These are the activations of a small neural network, seen along a few directions. Each row is one input.
In each table, some parts of the input vary, and every possible input appears once, in random order.
A made-up example of a description, with smaller parts first: one of 5 places around a ring, together with either a single point or (one of 2 separate values, together with one of 4 places along a line) or one of 11 places along a line.
Shared parts are said once, and a part with two or three values counts as separate values.

Rows:
row 1: [-4  4  4 11  7 12 -8  7  7  0 13 -1]
row 2: [ -7   1   2   9  -5   3   1 -12   0 -12   6  -2]
row 3: [ -9   2  -5   8 -10  11  -1  -7   8 -13  11   0]
row 4: [-18  -3  -7  -5  -4  -1  11  -7  -8 -12   4  -3]
row 5: [ 77 -11 -25 -42 -17 -14 -13 -14  16  22 -34  22]
row 6: [-15  -3   0  -1   1  -6  14  -3 -14  -6  -2  -3]
row 7: [-13   0   6  -1   9 -13  12   5 -15   0  -4  -5]
row 8: [-15   3   3   1  10   3   2  13  -5   9  -2  -4]
row 9: [-3  0 10 12 -1 -5  5 -8 -5 -7  3 -5]
row 10: [-3  7 13 12 10  4 -8 10  2  7  6 -5]
row 11: [-13   0   8  -2  13  -7   7  12 -13   7  -1  -4]
row 12: [-21  -2 -16  -4  -6   9   4  -5   0 -11   7   1]
row 13: [-18   0 -11  -2  -3  12   3   5   4  -4   5  -1]
row 14: [ -1   1  19  11   8 -11   5  -1  -8  -1   1  -7]
row 15: [ 93 -12 -12 -27 -24 -13 -26 -13  20  13 -28  21]
row 16: [-18   1  -5   0   5   9   1  11   1   5   4  -1]
row 17: [-2  7 17 12 11 -7 -3  8 -4  7  2 -5]
row 18: [-8  4 -2 11 -3 14 -6  1 14 -5 10  0]
- The inputs of row 1 and row 16 match in every part but one. If row 3 is changed in the same way as row 1 into row 16, which row does it become? => row 12
- Describe the family of inputs behind these rows. => one of 2 separate values, together with either a single point or one of 8 places around a ring

Rows:
row 19: [-98   2 -30  10 -13  31  30 -10  -5 -41  32 -13]
row 20: [-60   5  18  17  31   2  17  28 -22  -1  27 -20]
row 21: [ 89  -7 -13 -29 -24 -12 -15 -16  12  11 -26  21]
row 22: [ 74  -9 -22 -35 -15 -13 -29  -7  20  17 -29  22]
row 23: [-55  10  27  15  34  -3  24   7 -27  -6  24 -21]
row 24: [ 69  -7 -21 -40 -13  -5 -19  -4  29  33 -25  18]
row 25: [ 86 -17 -11 -30 -27 -15 -24 -20  10  -2 -32  19]
row 26: [-59   9  33  30  18 -10  24   5 -23 -11  18 -15]
row 27: [-75   7  12  22  25  10  20  32 -31  -3   3 -13]
row 28: [ 77 -18 -18 -27 -20 -18 -26 -18  16  17 -30  20]
row 29: [-59  18  38  46  17  -2   8  13 -17  -7  11 -24]
row 30: [-78  15   4  47   8  47  -4   9  16 -29  54 -13]
row 31: [ 88  -7 -16 -26 -20 -11  -6 -22  22  20 -27  20]
- Describe the family of inputs behind these rows. => either one of 2 separate values or one of 5 places along a line or one of 6 places along a line
- A walk changes only the place on the line of 6. It starts at row 24 and steps to row 22. List the rest of the walk in order. => row 28, row 25, row 21, row 31

Rows:
row 32: [ 23  -8 -15 -14 -14   1 -14  -9  11  -4 -11   6]
row 33: [-80  10   7  26  22  23  12  28 -18  -4  17 -15]
row 34: [ 24  -7 -14  -5 -17   7 -19  -8  18  -1  -1  12]
row 35: [ 14  -3 -20 -25 -15  -6   1 -14   4   1 -16   9]
row 36: [ 21 -10 -21 -26 -14  -5   6  -8  -7  -7 -11   7]
row 37: [ 23  -5 -22 -14 -14   1   0 -14  13   5  -9   8]
row 38: [ 32  -4   2 -20  -2 -19   0  -5  -2  17 -23   9]
row 39: [ 39 -11   1 -22  -1 -18   4   0 -12   8 -18   8]
row 40: [-74  11  16  37  21  13  18   1 -19 -24  28 -14]
row 41: [ 47   7   8   0  -2   1 -17   1  15  10  -3   4]
row 42: [-73  12  27  41   9   0  23   9 -22 -20  19 -24]
row 43: [ 29   0 -10  -2 -18  19 -14  -9  25  -6   4  10]
row 44: [ 44  -1   6  -2  -1 -11 -22   2  10  14  -9   8]
row 45: [ 41  -6   6 -10   1 -14 -16   0   3  12 -18   4]
row 46: [-75  11  13  21  23  10  22  23 -12 -10  28 -19]
row 47: [-75   8  17  25  22  12  16   9 -13 -12  39 -21]
row 48: [ 41  -3  -1 -10   0 -13  -2  -6   7  21 -17   7]
- Describe the family of inputs behind these rows. => either one of 5 places along a line or (one of 2 separate values, together with one of 6 places along a line)
- A walk changes only the place on the line of 6. It starts at row 41 and steps to row 44. List the rest of the walk in order. => row 45, row 48, row 38, row 39

Rows:
row 49: [-18  -9 -14 -16  -5   1  10  -6 -19  -9  -3  -2]
row 50: [ -9   7   8  18  -1  13 -13   5  13   3   1   2]
row 51: [ 6  3 23 24  5  2 -3  0  2 -4 14 -9]
row 52: [-11   6   1   5 -10  -4  12 -15   7 -15  12  -4]
row 53: [-11   9  -7   0  11  14  -4   6  15   7  10   0]
row 54: [-16 -10 -13  -5 -11  -2  10 -14 -10 -22  -1  -5]
row 55: [-12  -4   0   4  13   3  -3  18  -1  12 -11  -2]
row 56: [-14  -3   0   1   3 -13  11   2 -19   0 -14  -4]
row 57: [ -9   6   9  16  -9  -3   2 -13  -2 -14  -5  -6]
row 58: [-17  -3 -13 -16   2  15  -3  13   2   2   1   0]
row 59: [-9  6 -1  8  2 15 -4 -1 18  1 17  2]
row 60: [ 70 -10 -12 -22 -18 -17 -27 -14  15  17 -37  16]
row 61: [  5   6  20  20  15   9 -10   7   3   3  11  -6]
row 62: [-14   1  -6 -12   8   7   6  10   5  16   7  -3]
row 63: [  0   3  16   2  21  -1  -2  19 -12  17   3  -5]
row 64: [-17  -3   3  -3   7  -6   7  14 -10  10 -15   1]
row 65: [  2  -2  16  15   9 -21  16   2 -17 -11   1  -7]
row 66: [-21  -2 -13 -23   0   8   5   5 -11  -1  -3  -1]
row 67: [ 74  -7 -34 -34 -32   6 -12 -10  11   4 -23  21]
row 68: [-13   4 -14  -6  -2  18 -11  12  11  -5  10   1]
row 69: [ -4  -2  18  -1  16 -14  11  18 -20  15   1  -1]
row 70: [ -1   0  14   4  15 -18  14   5 -28   7  -1  -1]
row 71: [ -8   6  -2  14  -5   9  -1 -13  13  -6  18   0]
row 72: [-12  -3   3  13  -3 -11   9  -8 -12  -9 -12  -3]
row 73: [-15   3  -1  -2  -8 -10  19 -14  -3  -8   3  -3]
row 74: [-10  -3 -11   6  -7  22 -13   3  10  -9  19   7]
row 75: [ 4  4 16 14 17  0 -6 22  0  9 10 -7]
row 76: [-13   0  -7   0 -19   4   3 -16  -1 -25   9  -2]
row 77: [ -9  10   2  11   6   8 -13  16   7   6  -2  -2]
row 78: [-10   1  -9   9 -10  17 -10 -11   8 -19  13   6]
row 79: [  6   2  17  22   5 -11   7  -5 -11 -12   9 -13]
row 80: [-7  4 10 23 -7  7 -8 -4  9 -8  3 -2]
row 81: [-17  -5  -3 -12   1  -7  22  -6  -9   4   0  -2]
row 82: [-20   3  -4 -17   8  -1  15   4  -3  11  -3   2]
row 83: [ 78 -15  10 -25   2 -34 -29 -11  12  16 -20  14]
row 84: [ 73  -4 -22 -33 -20  -6  -4 -18  23  18 -23  18]
- Describe the family of inputs behind these rows. => one of 4 places along a line, together with either a single point or one of 8 places around a ring
- The inputs of row 72 and row 54 match in every part but the place on the line of 4. If row 77 is changed in the same way as row 72 into row 54, which row does it become? => row 68
- Which other rows agree with row 51 in the place on the line of 4? List them by row number. => row 61, row 63, row 65, row 69, row 70, row 75, row 79, row 83
- A walk changes only the place on the line of 4. It starts at row 79 and steps to row 57. List the rest of the walk in order. => row 52, row 76
- A walk changes only the place on the ring of 8. It starts at row 52 and steps to row 73. List the rest of the walk in order. => row 81, row 82, row 62, row 53, row 59, row 71

Rows:
row 85: [-11   5  -9   2  -4  29   4  -6  35 -16  33 -12]
row 86: [-24   5  11  -3  22 -17   9  24  -7  22 -12  -7]
row 87: [ -7   4  31  25  16   5 -17  23  -6   3  -7  -7]
row 88: [-20  10  18  14   6 -18  -2  13 -21   8 -21 -12]
row 89: [-23  -3  -2  -2  -8  -2   6   9 -31 -17 -15  -7]
row 90: [ -8   8  29  24   4 -23  13  -8 -17   4  -7 -17]
row 91: [-36  -1 -26 -10   1  19   9   1   1   2   4  13]
row 92: [-24   5 -16  18 -21  29 -26   2  14 -19  13   3]
row 93: [-25  -4  -9 -22   6   2  18  19 -22  -1  -1  -4]
row 94: [ 79 -23 -23 -18 -30 -14 -31  -2  13  13 -44  23]
row 95: [  7   6  35  34  22  -6  -8   3 -12   0  15  -1]
row 96: [-12   8  16   6  19 -28  20   2 -15  23  11  -7]
row 97: [-21   3 -19  -4   3  11  27 -16  11 -10  14  -1]
row 98: [-34   0 -15   9 -21  19   2 -10  -2 -14 -13   2]
row 99: [ 88  -5  -1 -17 -32 -24 -14 -24  19   0 -25  27]
row 100: [-15 -10  11   1  -7 -13  19 -13 -24 -23   2 -13]
row 101: [-10   2  22   7  35   6  -9  33   2  16   4  -1]
row 102: [-10   5  -3  20 -19  23 -12 -16  26 -31  25 -11]
row 103: [-15  -4  -4 -15  10 -14  30   0 -22  -6  17  -6]
row 104: [ 4  5 27 16 32 -4  2 12 -7 19 29  0]
row 105: [-27  -1 -21  -5  -3  33 -19  11  21  -3  27   9]
row 106: [ 89   0 -12 -48  -7 -13 -11 -26  20  21 -15  21]
row 107: [-24  -3  -4  13 -19   8  16 -30   9 -23  -1  -9]
row 108: [ 78 -15 -37 -45  -7  -5 -28  -2  14  34 -33  15]
- Describe the family of inputs behind these rows. => one of 4 separate values, together with either a single point or one of 5 places along a line
- Change only the choice among 4 separate values in row 95. List by row number the other rows that result. => row 87, row 101, row 104
- A walk changes only the place on the line of 5. It starts at row 104 and steps to row 96. List the rest of the walk in order. => row 103, row 97, row 85
